These are the activations of a small neural network, seen along a few directions. Each row is one input.
In each table, some parts of the input vary, and every possible input appears once, in random order.
A made-up example of a description, with smaller parts first: one of 3 separate values, together with either a single point or one of 9 places along a line or (one of 5 places around a ring, together with one of 6 places along a line).
Shared parts are said once, and a part with two or three values counts as separate values.

Other details of the inputs vary at random and push rows far along two fixed directions, the same in every table; ignore that.

A family of inputs:
row 1: [ -7  10  13 -17   1   6   8   5  -5   5 -19 -10   7  -8 -10 -17]
row 2: [ -3 -21 -27 -17  16 -27   2  30  12  19  45  -2  13  13   1  -3]
row 3: [ 18  -1   5  20 -28   7 -34 -14   2  -6  -7  -7 -11  -6  17   5]
row 4: [ -3  -1   7  -2   3   9  20 -12  -7  10 -17 -12   6  -6  -4   2]
row 5: [  6 -33 -24 -17  14 -22   8  14  10  12  45  -1   0  23 -12  13]
row 6: [ 19   8  -7   2   1 -17 -10   8   3  -5  -6   6  -6   9  10  16]
row 7: [-10  -7  15 -15  -1  16  13  -2 -11   9  -1   2   1   0 -10  -5]
row 8: [ -8  17   9  -7  -1   9  15 -18   8  -3 -10  -4  15 -15  -3 -13]
row 9: [-15   0   1 -11   6   7   9  18  -3   6  -8 -12   2  -8  -8 -19]
row 10: [ -3 -35 -12 -20   4 -12   2  27  -7  18  45  13  -1  22 -12   6]
row 11: [  6   7   6  14   1  -6  -9 -15  -6  -9   8  18  -4   3  13   6]
row 12: [ -3   1   9   2 -25  30  -9 -24   4  11  -8 -30   8  -8   2  -2]
row 13: [  5 -12 -18  13  12 -18  -5   4   6  -7  22   6 -18  11   3   9]
row 14: [ -4   6  -5 -13  10  11   5   1   0   7  -3  -7  19 -16  -5  -2]
row 15: [  5   6   6  -1 -12 -19 -10  11   3 -13   1  18 -10  12   1   1]
row 16: [  7 -22   2 -16 -25  24  -7  -3  15  25   1 -23   8   4  -2   3]
row 17: [-18 -10   6  -5   3  23  14   6 -10   9   2   0  -5  -5 -10 -10]
row 18: [  4   0  -7  11   8 -12 -14 -10   3 -14  14  14  -3   4   3   5]
row 19: [-11   8  13 -16  -7   8  14  -1  -1   0 -12  -3   4  -9 -12 -15]
row 20: [  9  -7   0   2   0 -14  -9   0   3   0  23  22   0  20  11  15]
row 21: [ -8  -8   3 -13   6   2  14  -6  -3  19   5  -3  18  -3  -4   3]
row 22: [  2   2  -8 -11   9  10  14   4  -1   7  -9 -15   9 -11  -8   1]
row 23: [  4  15   4  11  -2 -10 -17  10 -11 -20 -16   9 -10  -2   4 -11]
row 24: [ 12  -6  -4  12 -30   2 -33  -9   9   1   9  -7  -6  18  17  14]
row 25: [  2  11   4  -9   6   4  19  -4   2   4 -18 -19   9  -6  -3 -11]
row 26: [ 14   3   6  14  -4  -4  -1  -8  -2 -10  -3  13 -13  16  11  13]
row 27: [ 13   3   3   9   1 -11  -5 -12   7 -18  -6   8 -14  15   7  13]
row 28: [-10  -5   1  -2   6  11  12  -7  -5  11  -2  -3  16  -9  -7  -1]
row 29: [-16   4   4  10   7  18  12 -10  -5   7 -13  -5   9 -18  -2  -6]
row 30: [ -8   5  10 -10   9  13  11 -24   6   0  -6  -5  11  -9  -6  -4]
row 31: [-16  11  -2   1   4  13  17  -7  11   0  -2  -6  11 -17  -4 -17]
row 32: [  0  18   6  15 -11  -5 -12   0  -8 -27 -14  15 -13  -6   2 -11]
row 33: [  4   5  -3 -16   8   5  14   0   0  11 -11 -15   9  -9  -4   3]
row 34: [  4 -18   2  -1 -21  29  -9  -5   7  16   2 -27   8 -12  -6  -3]
row 35: [ -8   6   6  26  -3   0 -14   3 -18 -15 -19  14 -19  -8   8  -1]
row 36: [ 17  23   5  16  -2 -12  -7  -4   3 -19 -26   2  -9   7  13   0]
row 37: [  0  -5   6  -7   4  13  23 -12  -4  10   0  -7   3   1  -5   1]
row 38: [ -1 -20  -8 -10   8   7  22   3  -2  18  22  -6   5   9 -12   3]
row 39: [-11   0   2  12   6  17  20  -7  -6   6 -19 -13  -1 -13  -4  -3]
row 40: [ 11  26   2  13   3  -9 -21 -11  -5 -17 -16  12   0 -14  18   6]
row 41: [-14  -5  10  -5  -1  17  10   2 -16   6 -17  -2   4  -9 -13  -6]
row 42: [  4 -16 -15  23 -20  -3 -32   6   8   6  33 -13  -9   8  11  11]
row 43: [ -5  15   3  -3   8  12   9  -7   1  -2 -16 -11  18 -14  -3 -18]
row 44: [ -1   5   0 -11  -1   1  24  -6   8   4  -3 -12   7  -3  -7  -7]
row 45: [ -5   7  -6  -1  10  15  15   3   0   6 -15 -18   3 -18  -3  -3]
row 46: [ -4   5  12 -21  -1   3   8  12   1   9 -16  -6   8   4 -12 -10]
row 47: [-19  -6  -3 -14   0   7  16  15   3   6   6  -5   1  -6 -13 -16]
row 48: [  4 -12   2  -1  -7 -22 -14  17  -9   2   6  21  -9  20   2  15]
row 49: [  4   1  15   6  -9  -2 -11   2 -10 -10  -4  22 -15  14   5   7]
row 50: [  1   4   3 -13  -4   4  25  -4  14   3  -8 -10   8   4  -8  -3]
row 51: [-20  -4   7  -7   7  21  10  -3  -2  -2 -10  -6  -7 -10 -13 -11]
row 52: [-12 -23  -3 -25   7   4   9  10  -1   8  17  -1   2   7 -20  -3]
row 53: [  3 -23 -15 -35   6 -26  -6  35  -2  24  34   5   6  13  -9  11]
row 54: [-10   2  -9  -1   4   8  25   1  10   3   0 -14   2  -9  -8 -12]
row 55: [  3  19  -7  20   7  -5 -18   1  -2 -15  -8   9  -4 -17  16   2]
row 56: [  7   7   6   7   2 -10 -13 -16   9 -17   0  16  -4  10  10  10]
row 57: [  7  11 -11  21   7 -16  -6   8   1 -14  -6  -2 -13   0  13  -6]
row 58: [ -1 -12   3 -12   1   4  22   0   1  18  -7  -9   9  10  -7   9]
row 59: [  1 -26 -21 -30   7 -21  -6  39  -4  19  35   5   6  12 -11   9]
row 60: [  1   1   9   9  -6 -13 -14   3 -18  -7  -9  17 -12   2   6   6]
row 61: [ 10  18   0   9   4 -21 -15  -3   1 -13  -2   8   3   0  15  -4]
row 62: [ 13  26   4  11   0  -5 -20  -8   1 -16 -21  14   0  -5  17   9]
row 63: [  9  11  -9  17  -4 -14  -1  -2   3 -20   0   7  -9   2   5  -2]
row 64: [ -3  -2   5 -30   0   6   4  16  -1  16  -9  -3   8   1 -13   3]
row 65: [ -3   5  -6  20  10  -6 -12 -11   5 -15   7  12 -10  -4   7   1]
row 66: [  7 -18 -16 -28   9 -30   0  26  16  21  37   3  18  26  -1   6]
row 67: [ -4  -1   5  10 -23  35 -10 -19   3   7  -6 -31   9 -11  -3  -3]
row 68: [  6  -9  -9  11   5 -12 -10   0  -4  -1  30  20  -1  11   6   8]
row 69: [ -9   6  -3  -8   2   7  16  -6   9   1   4  -4  18 -10  -9 -13]
row 70: [  7 -21 -24  14  10 -33 -18  18   2   5  56  28 -11  22  13  15]
row 71: [  6   5   5  13  -3 -11 -12  -8  -3  -6  -7  17   1   8  13  13]
row 72: [  7  25   8  15  -9  -9  -9 -14   9 -23 -13  17  -1   0  13  -2]
row 73: [  0  12   1  -1   7  10  17  -3   0  -3 -21 -19   8  -9  -5 -15]
row 74: [  4  -4  -8  23   6  -4   0   1  -5  -4  13   9 -18   6   7   6]
row 75: [  0   8  -5  10   2  -8 -21  18 -11 -13  -7  11 -16  -9   8   2]
row 76: [  8   6  -1  27  -1  -7  -5  -8 -13 -14 -14   7 -11  -1   8   7]
row 77: [ 10  13   6  18   2  -7  -6 -22  -1 -23 -14   5 -17   1   9   6]
row 78: [ -9  -7  16 -22   0  12  10  -2   3   3  -9  -1   1   6 -15   0]
row 79: [ -2 -18   1   6 -18  29  -7   1  10  17   5 -29   3 -16  -3  -4]
row 80: [  1  11  15   9  -3  -5 -16 -12  -9 -24 -15  15 -19  -1   4   0]
Description of these inputs: one of 4 places along a line, together with either one of 2 separate values or (one of 3 separate values, together with one of 6 places around a ring).
The inputs of row 57 and row 25 match in every part but the place on the line of 4. If row 29 is changed in the same way as row 57 into row 25, which row does it become?
Answer: row 21
The inputs of row 69 and row 8 match in every part but the place on the line of 4. If row 41 is changed in the same way as row 69 into row 8, which row does it become?
Answer: row 60
The inputs of row 12 and row 67 match in every part but the place on the line of 4. If row 3 is changed in the same way as row 12 into row 67, which row does it become?
Answer: row 34
Which other rows does row 66 become when the place on the line of 4 takes its other values? List them by row number.
Answer: row 2, row 43, row 61
Which other rows does row 42 become when the choice among 2 separate values takes its other values? List them by row number.
Answer: row 79
Which other rows does row 70 become when the choice among 3 separate values takes its other values? List them by row number.
Answer: row 17, row 74
Which other rows does row 40 become when the choice among 3 separate values takes its other values? List them by row number.
Answer: row 33, row 53
Which other rows does row 24 become when the choice among 2 separate values takes its other values? List them by row number.
Answer: row 16
